These are the activations of a small neural network, seen along a few directions. Each row is one input.
In each table, some parts of the input vary, and every possible input appears once, in random order.
A made-up example of a description, with smaller parts first: one of 8 places around a ring, together with either a single point or one of 9 places along a line or (one of 2 separate values, together with one of 6 places along a line).
Shared parts are said once, and a part with two or three values counts as separate values.
In the rows, zero is written as 128.

Other details of the inputs vary at random and push rows far along two fixed directions, the same in every table; ignore that.
These rows show it; all are for the same input, with only those details redrawn:
[138 126 133 121 123 140 115 123  99 116 123 121 138 125 100 130]
[114  66  46 129 163 159 138 215 131 101 223 133 105 178 181 136]
[124 146 101  63  79  72  95 147 176 207  88 124 168 181 168 103]

Table:
row 1: [123 121 149 137 116 124 133  89  97 129 141 132 114 101 135 117]
row 2: [136 142 104  74  69  84 140 127 202 224 100 126 169 166 172 117]
row 3: [128 141 143 151 126 126 135 127 116 113 108 128 115 120 110 139]
row 4: [114 136 160 113 143 118 128 115 103 119 135 119 118 108 119 139]
row 5: [141 157 153 145 145 143 145 120 138 114 120 134 121 116 113 113]
row 6: [142 133 136 123 115 154 152 107 120 126 125 104 130 120 110 155]
row 7: [115 121 142 155 132 123 113  94 120 110 113 128 113  99 138 127]
row 8: [ 92  71  55 161 165 137 136 192 137 102 222 126  78 159 219 139]
row 9: [113 127 150 147 120 134 117  93 117 121 132 131 111 101 131 116]
row 10: [138 126 133 121 123 140 115 123  99 116 123 121 138 125 100 130]
row 11: [116 131 151 131 119 127 125  98  92 121 131 110 106 108 140 128]
row 12: [145 161 155 128 145 134 151 121 114 111 120 113 114 126 121 125]
row 13: [140 133 128 145 123 147 141 109 130 124 116 108 135 118 106 158]
row 14: [137 117 124 146 138 139 102 121 124 112 105 139 142 114  98 129]
row 15: [113 128 150 138 156 115 115 112 130 109 116 138 126  97 118 139]
row 16: [122 140 103  81  82  83  87 145 198 211  89 145 172 173 158  92]
row 17: [152 151 153 135 141 131 160 116 120 119 129 134 124 117 115 113]
row 18: [127 173 110  96 115  65 120 145 217 195  66 136 153 172 189  97]
row 19: [138 126 125 143 131 134 103 125 109 115 115 126 141 122  97 135]
row 20: [125 136 150 146 121 141 139 123 130 118 118 143 116 113 104 122]
row 21: [112 132 159 129 144 126 120 112 128 120 136 141 123 101 110 128]
row 22: [112 151 108  97  90  62 115 149 208 198  64 143 147 168 179 105]
row 23: [112  70  61 144 156 148 178 212 144 109 228 155  85 167 190 128]
row 24: [115 137 152 135 149 111 115 117 114 115 126 125 124 105 116 145]
row 25: [129 140 151 129 119 132 146 125 105 116 117 122 110 122 113 134]
row 26: [145 115 135 129 121 139 123 116 103 126 132 143 147 120  96 120]
row 27: [138 128 136 141 117 162 146 106 143 129 125 122 137 110 101 142]
row 28: [121 126 158 120 140 115 136 107 108 127 144 141 127 101 113 128]
row 29: [143 162 146 150 151 128 140 123 124 108 111 120 120 124 119 130]
row 30: [137 124 126 149 130 152 142 105 145 120 106 119 138 110 107 151]
Question: What is each input in this table made of?
Answer: one of 5 places around a ring, together with either one of 2 separate values or one of 4 places along a line
Question: The inputs of row 23 and row 3 match in every part but the place on the ring of 5. If row 17 is changed in the same way as row 23 into row 3, which row does it become?
Answer: row 29
Question: Which other rows does row 21 become when the place on the line of 4 takes its other values? List them by row number.
Answer: row 5, row 9, row 20

Table:
row 31: [178 176 152 132 102 147 139  98 149 140  42 114 173 124  54 142]
row 32: [123 141 141 179 163 137 146 130 129  85 119 134  92 110 132 134]
row 33: [125 139 168 179 161 148 149  88 126  86 111 127 109  73  96 158]
row 34: [ 99  78  66 171 185 149 145 208 147  83 213 156  75 156 194 121]
row 35: [127 168 110  92  74  70 143 120 227 225  75 118 150 169 203 109]
row 36: [132 129 149 138 138 149 166 130 109 106 156 135 104 115 113 131]
row 37: [111  53  53 147 153 166 153 184 127 105 240 136  95 155 192 133]
row 38: [124 147 184 148 128 124 117  68 125 122  86 137 135  73  83 133]
row 39: [146 153 188 129 144 133 111  81  65  97 108 126 136  86  66 121]
row 40: [125 121 136 119 153 135 109 131  74  95 157 114 121 122 118 131]
row 41: [144 156 177 157 142 154 182 102 103  92 122 118 101  92  90 149]
row 42: [101  94 130 139 143 135  99 114  93 102 153 124 118  99 120 149]
row 43: [136 126 172 132 128 148 143 101  63  97 142 129 116  93  79 135]
row 44: [136 133 167 123  91 137 106  59  73 131 101 104 140  91  90 132]
row 45: [103 149 111  78  82  37  76 143 185 212  75 144 153 173 192  83]
row 46: [ 88  65  64 132 160 124 121 185 158 126 207 149 108 151 194 134]
row 47: [168 112 130 139 124 185 119 119  80  90 118 127 160 113  36 144]
row 48: [110 150 122  45  61  53 103 135 154 221  96 116 155 175 176 107]
row 49: [167 126 146 123 105 176  99  95  62  99  89 106 169 108  24 150]
row 50: [119 153 175 119  99  93  71  80  84 132  65 120 139 102  98 115]
row 51: [116  91  70 144 197 154 160 210 145  89 229 143  89 164 187 124]
row 52: [120 106  70 156 205 153 179 210 160  85 215 130  81 164 196 140]
row 53: [123 154 108  81  66  72 124 120 213 230  88 131 158 169 195  93]
row 54: [152 153  83  69  69  93 111 161 221 223  64 134 195 198 142 104]
Question: What is each input in this table made of?
Answer: one of 4 places along a line, together with either a single point or one of 5 places around a ring
Question: The inputs of row 36 and row 48 match in every part but the place on the line of 4. If row 54 is changed in the same way as row 36 into row 48, which row does it become?
Answer: row 49
Question: List by row number the other rows that have the place on the line of 4 in common with row 52.
Answer: row 31, row 32, row 33, row 35, row 41
Question: Start at row 38 and move only the place on the ring of 5, one step at a time. The first step leads to row 34. Which rows follow, in order?
Answer: row 51, row 36, row 53

Table:
row 55: [140 119 143 140 134 169 150 107  86  96 146 107 121 102  91 160]
row 56: [135 122 144 144 147 151 116 116  63  80 141 115 115 109  99 132]
row 57: [137 110 128 173 138 172 126 115 106  84 123 133 127 101  80 146]
row 58: [124  94  57 117 141 145 161 200 147 128 206 119 104 187 201 129]
row 59: [131 106 146 145 149 155 113 106  80  89 153 137 126  94  91 129]
row 60: [124 189 180 131 119  77 126  82 176 159  41 133 133 105 135 111]
row 61: [103 137 176 173 168 129 134  98  99  80 142 134  81  76 128 131]
row 62: [124 156 156  88  90  83  83  87 122 170  64 112 164 119 109 126]
row 63: [115  84  44 131 161 143 136 210 173 121 187 129 119 182 182 149]
row 64: [119  78  58 118 144 149 160 190 164 139 217 138 115 172 191 124]
row 65: [106 113  89  86 122  88 112 185 154 165 152 144 132 179 181 106]
row 66: [137 106 140 156 120 174 147 101  91  99 143 122 116  98  92 147]
row 67: [153 135 135 159 154 168 132 126  92  78 124 119 122 116  85 139]
row 68: [137 149 117  98 103  96 106 128 185 184  82 139 173 151 134 105]
row 69: [123 143 154 105  74  88  79  81 127 172  61 127 160 115 111 114]
row 70: [134 158 135  75  83  89 136 131 157 190  99 130 152 158 140 108]
row 71: [124 143 174 173 157 140 175  92 108  91 145 127  84  80 126 141]
row 72: [137 160 127  91 102  87 114 147 173 179  77 139 161 161 128 107]
Question: The inputs of row 61 and row 60 match in every part but one. If row 56 is changed in the same way as row 61 into row 60, which row does it become?
Answer: row 67
Question: What is each input in this table made of?
Answer: one of 3 separate values, together with either a single point or one of 5 places around a ring
